Each row below holds a small network's activations on one input, seen along a few directions.
Each table varies a few parts of the input and shows all the possible inputs, shuffled.
Descriptions start from the smaller parts, as in this example, which fits no table here: ring(8) and (point or line(9) or (values(2) and line(6))).
Shared parts are said once, and a part with two or three values counts as separate values.
In the rows, zero is written as 128.

Other details of the inputs vary at random and push rows far along two fixed directions, the same in every table; ignore that.

Table:
x1: [103 195  80 141  64 190 151  91 167 114 131 167]
x2: [146  26 187 141 210  50 174 215 136 158 146 116]
x3: [103 183  67 138  63 202 102 121 132 133 136 155]
x4: [116 212  80 109  63 186 140 111 133  96 135 168]
x5: [100 186  58 121  67 190  99 117 132 124 115 161]
x6: [ 43 174 102 101 123 123 172 205 130 183 193  21]
x7: [161  40 188 135 202  61 171 233 114 158 132 114]
x8: [189  73 144 143 145 114  65  59 126  95  62 181]
x9: [204  85 149 136 137 122  61  81 103  97  50 176]
x10: [ 43 180  92  36 130 103 179 195 106 144 204  53]
x11: [103 180  60 161  59 191 118  97 173 138 136 146]
x12: [113 208  86 131  59 196 149 116 145 119 122 156]
x13: [ 15 153  97  91 140 119 164 185 134 173 218  43]
x14: [219 104 182 187 128 139  92  80 121 120  58 160]
x15: [128  78 213  98 217  38 163 141  98 116 162  68]
x16: [130  71 216 139 208  52 155 148 123 161 142  44]
x17: [205  83 151 134 141 107  85  50 112  76  90 193]
x18: [185  74 150 163 146 121  65  60 118 100  72 182]
Description of these inputs: values(2) and (point or ring(8)).
Question: The inputs of x5 and x18 match in every part but the values(2) part. If x9 is changed in the same way as x5 into x18, which row does it become?
Answer: x8

Table:
x19: [149 142  69 175  69 192  90  94 160 125  98 198]
x20: [207  52 168 124 175  75 112 113 111  82  87 195]
x21: [151 166  95 172  65 200 126  92 163 113  90 209]
x22: [102  89 186  86 202  46 137 143 100 141 149  35]
x23: [211  68 198 173 163 103 125 108 117 111  84 156]
x24: [203  79 196 154 163 101  80  69  86  96  93 144]
x25: [159 153  59 118  62 190 100 109 133  90  98 240]
x26: [ 61 195  89  87 101 141 155 140 128 143 181  73]
x27: [207  77 188 144 161  92  86  59 103 102  80 133]
x28: [ 43 187  90  86 113 146 147 145 123 136 178  84]
x29: [112  60 181 131 200  59 155 184 123 165 167  59]
x30: [112  70 194 130 202  61 168 181 126 165 164  64]
x31: [ 37 187  83  80 111 143 146 140 134 136 168  83]
x32: [160 171  85 164  61 203  95 101 150 120  79 197]
x33: [ 57 166  78 114 103 148 150 185 145 171 158  86]
x34: [ 77 185  90 111  98 147 176 186 146 152 173  91]
Question: What is each input in this table made of?
Answer: values(2) or ring(6) or ring(8)
Question: What sort of input is x27?
Answer: ring(6)
Question: A walk changes only the ring(6) part. It starts at x24 and steps to x28. List the rest of the walk in order.
Answer: x31, x22, x27, x26
